Each row below holds a small network's activations on one input, seen along a few directions.
Each table varies a few parts of the input and shows all the possible inputs, shuffled.
A made-up example of a description, with smaller parts first: one of 6 places along a line, together with either a single point or (one of 2 separate values, together with one of 5 places around a ring) or one of 11 places around a ring.
Shared parts are said once, and a part with two or three values counts as separate values.

A family of inputs:
R1: [-14,68,-55,32,52,13,-4,31,8,-60,-40,43,-47]
R2: [-55,-51,17,-3,-30,-28,-11,-29,-38,81,64,-23,19]
R3: [54,42,1,34,83,49,26,24,66,-47,-40,66,7]
R4: [-29,-30,-53,28,-32,-4,-8,20,45,-49,-67,-4,-33]
R5: [20,9,35,-62,-42,-10,-5,-3,-63,27,23,-57,17]
R6: [-40,-32,32,-2,-3,-32,0,10,-55,72,83,-45,20]
R7: [-35,36,18,-2,50,-19,-15,-13,-82,75,98,27,4]
R8: [-29,22,21,14,25,-25,-13,13,-71,69,102,-25,21]
R9: [-3,-18,21,-78,-75,-12,-15,-77,-37,32,11,-5,-5]
R10: [36,-47,1,33,-1,25,25,8,102,-39,-70,20,24]
R11: [21,79,25,-60,11,11,-12,-32,-91,18,40,14,3]
R12: [-2,40,-46,50,29,4,-7,54,14,-69,-36,-5,-29]
R13: [66,23,2,50,59,38,26,47,74,-52,-38,18,23]
R14: [29,-51,-6,15,-2,20,24,-26,117,-34,-73,44,1]
R15: [-11,-15,-33,34,-2,-7,5,55,26,-64,-52,-25,-29]
R16: [61,-27,9,32,26,22,40,52,83,-46,-51,1,23]
R17: [32,62,23,-47,-12,-1,-16,-2,-79,21,43,-37,19]
R18: [-38,-36,-53,12,-34,-5,-7,-18,58,-49,-67,22,-54]
R19: [-1,-11,28,-60,-71,-5,-17,-45,-48,30,7,-35,18]
R20: [-61,-64,15,-18,-30,-34,-16,-69,-28,83,63,4,-2]
Describe the family of inputs behind these rows. -> one of 4 places along a line, together with one of 5 places along a line
The inputs of R15 and R1 match in every part but the place on the line of 5. If R5 is changed in the same way as R15 into R1, which row does it become? -> R11
Start at R7 and move only the place on the line of 5, one step at a time. The first step leads to R8. Which rows follow, in order? -> R6, R2, R20

A family of inputs:
R21: [18,41,-8,19,39,10,2,28,-5,-16,10,14,1]
R22: [11,-46,-1,-21,-55,2,4,-22,40,-22,-50,-9,-1]
R23: [45,26,10,-17,10,18,9,5,4,-27,-26,7,6]
R24: [36,28,10,5,28,19,12,19,9,-16,-7,12,15]
R25: [-52,-36,25,-33,-46,-33,-21,-51,-63,76,65,-33,6]
R26: [1,32,37,-55,-12,-15,-15,-25,-96,67,76,-24,20]
R27: [-33,-25,-24,37,7,-10,-3,6,28,-3,-6,10,-13]
R28: [-6,-38,-7,-3,-26,1,5,-16,39,-18,-36,6,-11]
R29: [-59,-18,-30,54,24,-14,-7,21,8,1,6,5,-23]
R30: [-13,-36,-8,20,-4,0,7,-2,46,-3,-18,8,-2]
R31: [57,26,10,-39,-23,24,6,-8,10,-28,-38,-1,13]
R32: [-5,47,-13,34,58,0,1,45,-21,-12,24,6,-10]
Describe the family of inputs behind these rows. -> one of 2 separate values, together with either a single point or one of 5 places along a line
The inputs of R27 and R21 match in every part but the choice among 2 separate values. If R28 is changed in the same way as R27 into R21, which row does it become? -> R23
Which other rows does R30 become when the choice among 2 separate values takes its other values? List them by row number. -> R24

A family of inputs:
R33: [14,83,-44,27,41,17,-10,30,-6,-34,-12,37,-15]
R34: [-32,7,-23,8,25,-2,2,-3,5,-35,-30,32,-46]
R35: [7,68,-5,14,27,-4,-8,48,-59,6,39,-34,17]
R36: [-33,-38,32,-35,-26,-9,-4,-57,-26,62,43,-2,9]
R37: [-3,42,-33,20,36,8,-5,15,1,-41,-11,34,-36]
R38: [71,37,-5,38,52,36,19,57,58,-30,-29,22,31]
R39: [-48,-32,5,-2,-25,-20,-9,7,-33,13,15,-47,-16]
R40: [-39,-38,-18,10,-57,-32,-24,2,-18,31,15,-55,3]
R41: [53,-1,10,33,49,23,26,37,60,-35,-32,19,14]
R42: [11,23,40,-21,24,-3,-4,-26,-50,52,65,12,22]
R43: [-25,-45,7,-27,-58,-18,-18,-65,-8,77,49,-13,23]
R44: [16,-66,-17,34,-39,5,11,4,98,-21,-48,2,19]
R45: [-23,-10,47,-36,8,-12,6,-47,-39,56,47,5,7]
R46: [26,57,24,-19,27,11,-10,-8,-52,49,73,12,39]
R47: [11,-63,4,23,-3,14,27,9,79,-32,-52,10,4]
R48: [26,-40,16,18,33,12,37,21,64,-33,-47,18,1]
R49: [-35,-25,-57,23,-42,-13,-25,-18,35,-15,-35,20,-23]
R50: [-11,33,9,8,23,-15,-2,30,-54,3,36,-37,-2]
R51: [91,36,27,-123,-94,26,0,-44,-26,-49,-72,-27,7]
R52: [-34,-8,16,-6,7,-24,3,21,-49,9,21,-35,-18]
R53: [-43,-20,-35,11,-9,-1,-10,-12,20,-32,-36,26,-42]
Describe the family of inputs behind these rows. -> either a single point or (one of 4 places along a line, together with one of 5 places along a line)
